Each row below is a small network's average activation on inputs in which a field has the value named, seen along a few directions.
Related values have similar rows: they may be neighbours, one step apart, or belong to one group.
In the rows, zero is written as 500.
Random noise pushes rows far along 15 fixed directions. That doesn't count. These rows show it; they differ only by the noise:
[327 540 559 177 574 232 496 580 406 373 301 661 487 202 675 564 636 595
 589 723 409 716 534 280 338 587 632  86 611 679 540]
[675 408 512 580 472 396 440 377 702 675 623 556 589 447 314 586 496 508
 408 456 427 466 549 560 465 517 605 553 442 675 443]
[366 521 228 517 705 394 314 640 206 527 417 475 719 328 507 561 468 426
 360 497 340 626 666 399 235 852 658 842 276 501 583]
[428 498 631 521 526 349 530 354 753 565 375 438 266 547 416 671 547 434
 635 582 535 589 569 782 577 334 631 238 597 509 382]
[363 524 543 488 560 341 162 656 416 207 540 299 510 465 662 634 385 534
 444 576 373 673 342 665 456 721 470 425 665 384 508]
[551 536 508 421 507 451 491 617 494 426 627 433 361 573 436 369 626 513
 371 454 503 273 609 307 341 486 687 684 483 544 579]
[255 454 457 582 454 467 585 529 716 585 511 219 348 601 452 420 527 169
 504 454 585 390 519 571 407 351 542 691 227 390 369]
[630 523 467 657 534 486 482 417 601 536 506 326 471 432 363 553 513 479
 388 662 265 490 375 594 621 644 564 664 585 486 424]
[661 462 498 542 383 629 573 411 711 484 656 268 588 340 472 442 732 344
 451 574 245 412 297 435 575 596 483 564 390 523 573]
[326 318 462 490 448 570 312 816 334 389 572 600 649 534 558 484 420 702
 425 262 631 372 422 435 425 426 381 546 384 382 528]
[485 538 534 592 676 493 584 497 442 633 410 487 400 546 466 534 609 542
 616 504 603 478 745 404 343 508 633 583 424 513 531]
[528 511 393 440 440 459 357 517 549 324 439 424 428 392 518 520 493 578
 356 641 400 328 359 456 610 433 577 637 433 478 342]
[437 577 395 664 559 891 752 376 413 577 315 346 671 352 510 523 357 472
 401 545 376 620 581 508 620 843 425 917 255 437 512]
[448 527 188 540 604 587 326 462 481 504 563 327 476 507 687 502 612 165
 627 476 567 379 447 473 374 252 405 637  71 365 571]
[493 453 524 494 414 474 673 375 737 618 499 593 578 434 329 480 416 470
 370 526 457 557 518 487 459 506 430 533 304 744 379]
[518 434 780 327 473 642 748 465 795 418 633 542 441 361 421 461 595 660
 502 530 423 435 435 339 361 470 411 328 339 754 598]
[447 415 392 528 474 685 499 689 311 494 649 580 693 554 539 398 559 458
 478 316 472 552 334 471 490 496 232 388 518 410 765]


Field NUKO:
fopuz: [319 475 523 556 403 596 598 731 468 392 539 352 504 643 495 337 628 424
 508 492 475 520 214 485 558 479 246 407 603 336 552]
zan: [436 638 434 280 471 565 386 581 300 180 503 593 414 742 579 476 524 548
 393 276 641 514 773 586 441 466 562 479 542 464 728]
sis: [696 452 491 583 512 388 391 338 774 461 511 586 357 525 363 555 332 621
 484 658 538 330 255 606 588 202 332 542 394 623 194]
puf: [526 508 774 352 541 429 537 627 495 424 676 359 356 487 605 439 624 533
 607 495 494 391 573 313 304 577 699 445 665 482 635]
fenek: [627 401 649 627 547 861 734 527 492 754 786 342 566 364 424 376 344 508
 437 342 295 379 312 551 695 794 566 760 846 332 694]
nivu: [757 760 300 644 759 677 662 163 413 647 587 497 442 518 354 463 283 371
 337 701 243 617 522 524 439 677 348 851 458 672 614]
pubi: [388 472 370 549 483 460 400 606 367 403 535 329 663 554 500 486 720 239
 533 398 396 569 540 573 360 590 490 591 254 359 608]
rured: [227 393 702 259 379 419 553 767 523 320 585 573 468 502 510 385 288 589
 393 391 502 527 341 474 428 507 437 374 620 467 465]
mor: [667 359 537 854 694 564 227 537 521 552 586 281 561 485 463 705 571 654
 725 531 458 406 363 653 496 614 518 649 441 278 468]
ser: [566 596 576 345 568 666 492 303 631 514 509 313 388 218 741 609 414 436
 618 661 425 425 459 450 577 557 703 483 580 460 588]
dogan: [749 555 510 394 525 672 405 300 456 457 694 616 527 493 617 592 520 533
 575 398 515 456 572 516 482 408 467 381 456 614 712]
zedi: [534 455 329 507 530 771 564 404 595 576 473 444 529 409 398 545 596 359
 536 472 364 382 458 635 619 439 560 639 246 400 646]
liler: [498 426 708 633 510 413 453 818 239 393 508 426 615 573 650 346 772 730
 698 468 619 394 433 114 386 650 409 488 600 331 479]
fogog: [561 460 704 396 352 626 482 508 636 201 507 335 408 474 555 554 712 661
 604 516 472 309 446 512 594 393 524 436 374 415 459]
vutil: [548 603 396 472 288 653 429 433 426 317 343 288 800 365 724 488 837 354
 554 460 479 527 708 348 558 770 639 647 178 390 579]
sazi: [775 459 555 621 461 365 456 592 429 595 664 455 552 581 426 384 976 471
 580 479 429 422 495 317 456 535 616 334 776 469 709]
teg: [563 312 489 501 164 419 430 676 449 425 384 526 835 380 565 424 859 598
 535 385 524 317 517 221 572 535 605 585 247 422 301]
ruza: [410 622 335 444 412 254 448 610 290 475 499 674 553 726 474 304 330 350
 304 389 700 606 709 472 423 590 505 625 623 566 485]
lisof: [418 289 591 408 603 505 283 588 472 535 655 561 720 302 584 660 456 558
 614 260 492 548 515 617 334 641 565 403 398 462 663]
The values of NUKO form a line.
List every value one step from pubi, in the order listed. -> dogan, fogog
List every value one step from ser, in the order listed. -> zedi, vutil
List every value one step from rured, in the order listed. -> liler, teg
List every value one step from sis, in the order listed. -> ruza, lisof
